These are the activations of a small neural network, seen along a few directions. Each row is one input.
In each table, some parts of the input vary, and every possible input appears once, in random order.
A made-up example of a description, with smaller parts first: line(6) and (point or ring(9) or (values(2) and ring(5))).
Shared parts are said once, and a part with two or three values counts as separate values.
In the rows, 128 means zero.

Other details of the inputs shift rows strongly along three fixed directions, in all tables alike. That doesn't count.

A family of inputs:
r1: [137 128 107 122 118 130 123 154 125 126 159 161]
r2: [157 142 120 111 134 113 154  99 114 103 104 118]
r3: [118 143 105 135 137 120 127 161 143 128 147 153]
r4: [144 178 134 125 117 109 146 105 121 125  93 109]
r5: [148 145 128 105 125 131 154 104 132  89 101 122]
r6: [168 139 126 124 139 120 150 103 114 110  99 115]
r7: [150 143 138 104 143 149 147 117 125 116  90 108]
r8: [148 150 134 108 131 133 149 115 139  89  97 115]
r9: [132 144 131 113 139 144 156  97 112  93 105 118]
r10: [132 127 107 111 123 146 123 145 118 140 163 158]
r11: [118 138 114 116 131 151 123 157 139 135 154 152]
r12: [151 148 130 123 148 119 150 120 128 109  84 109]
r13: [148 125 112 135 123 137 121 159 124 133 154 157]
r14: [142 130 116 147 130 143 124 164 143 137 142 156]
r15: [101 109 209 118 104  78  77 105 148 154 110 151]
r16: [128 144  96 142  98 137  92 149 131 127 143 146]
r17: [117 148  94 153 121 131  92 138 116 137 151 135]
r18: [146 151 135 126 162 128 146 115 117 111  95 101]
r19: [ 89  92 200 120 155  81  80 100 148 136 120 149]
r20: [147 154 110 130 113 119 124  92 121 104  87 100]
r21: [139 144 141 122 151 146 149 118 112 105  89 107]
r22: [ 77  62 122 148  66 121 176 135 144 156 150  24]
r23: [108  83 203 139 160  89  81  98 145 153 113 150]
r24: [113 140 104 136 144 127 127 144 126 130 162 151]
r25: [142 123 113 124 128 153 120 150 117 147 157 154]
r26: [120 127 110 130 131 142 125 146 105 130 163 156]
r27: [111 142 100 150 111 148  95 141 110 131 146 142]
r28: [ 90 114 206 130 128  72  77  94 134 164 119 140]
r29: [ 76  40 112 139  93 131 182 143 159 130 154  32]
r30: [118 139  99 133 131 118 131 150 136 128 151 161]
r31: [137 134 108 155 141 128 128 159 140 145 140 154]
r32: [ 88  36 104 118  79 132 182 130 165 140 158  42]
r33: [ 99  90 185 113 108 104  50  85 139 148 109 148]
r34: [132 135 116 135 132 136 122 176 139 132 138 150]
r35: [161 139 138 116 141 156 150 105 129 121  93 113]
r36: [150 139 141 135 150 153 152 106 116 110  93 112]
r37: [118 160 120 125 104 142 119 151 125 162 152 142]
r38: [131 123 116 143 136 149 123 151 104 137 157 152]
r39: [162 140 131 127 152 129 146  98 104 112 110 105]
r40: [127 133 104 133 142 125 123 143 111 136 167 149]
Description of these inputs: ring(5) and (values(2) or ring(6)).
Q: The inputs of r7 and r18 match in every part but the ring(5) part. If r35 is changed in the same way as r7 into r18, which row does it become?
A: r23
Q: Which other rows agree with r22 in the ring(5) part? List them by row number.
A: r9, r21, r26, r27, r29, r36, r38
Q: Which other rows does r3 become when the ring(5) part takes its other values? List them by row number.
A: r8, r11, r19, r29
Q: Start at r14 and move only the ring(6) part, one step at a time. The first step leads to r13. Which rows follow, in order?
A: r1, r5, r8, r34

A family of inputs:
r41: [151 136 135 114 134 136 153 115 129 115 102 110]
r42: [154 129 127 115 132 133 148 110 123 107 105 112]
r43: [121 122 109 137 131 141 133 164 138 141 155 136]
r44: [142 136 130 119 143 130 155 105 118 109 111 109]
r45: [147 132 130 123 142 132 149 107 114 110 109 107]
r46: [116 129  97 137 101 139 114 148 122 141 160 131]
r47: [ 79  22 180 122 114  83 120 102 162 147 130  92]
r48: [125 118 106 142 128 142 129 160 135 138 155 139]
r49: [117 137  95 150 107 123 115 154 128 144 154 127]
r50: [112 136 104 136 104 142 119 153 127 148 157 129]
r51: [ 78  24 185 125 113  84 122 109 163 147 126  90]
r52: [163 189 173 107 181 125  74  99 104 105  91 217]
r53: [147 134 134 127 141 136 151 108 117 114 106 107]
r54: [ 94  84 231 112 153  75  50 100 149 145 111 199]
r55: [149 132 128 110 133 131 153 108 127 107 107 115]
r56: [118 124 112 142 135 139 136 162 128 146 159 133]
r57: [142 153 125 133 116 124 134 104 122 118  98  99]
r58: [109 134 103 135 101 138 121 153 128 140 158 132]
r59: [154 131 131 119 131 137 149 111 126 111 102 113]
r60: [148 135 133 113 132 132 155 115 129 107 103 114]
r61: [136 147 124 112 112 134 137  96 117 111 109 105]
r62: [125 198 142 134 150 112  49 141 112 144 142 238]
r63: [120 119 102 134 130 136 133 157 136 134 160 141]
r64: [116 123 110 141 133 135 138 162 129 138 160 137]
r65: [147 130 127 120 141 134 147 108 118 107 105 109]
r66: [143 137 134 119 143 137 152 113 124 114 103 107]
r67: [122 117 105 144 131 142 130 159 130 141 155 137]
r68: [113 143 102 149 109 127 120 159 134 151 152 125]
r69: [140 146 127 121 110 140 132  99 116 116 103 103]
r70: [111 142 100 148 107 123 122 159 134 143 153 129]
Q: What is each input in this table made of?
A: ring(5) and (values(2) or line(4))
Q: The inputs of r52 and r63 match in every part but the ring(5) part. If r42 is changed in the same way as r52 into r63, which row does it become?
A: r55
Q: Start at r64 and move only the line(4) part, one step at a time. The first step leads to r51. Which rows follow, in order?
A: r54, r60
Q: Start at r41 and move only the line(4) part, one step at a time. The first step leads to r43. Which rows follow, in order?
A: r66, r56
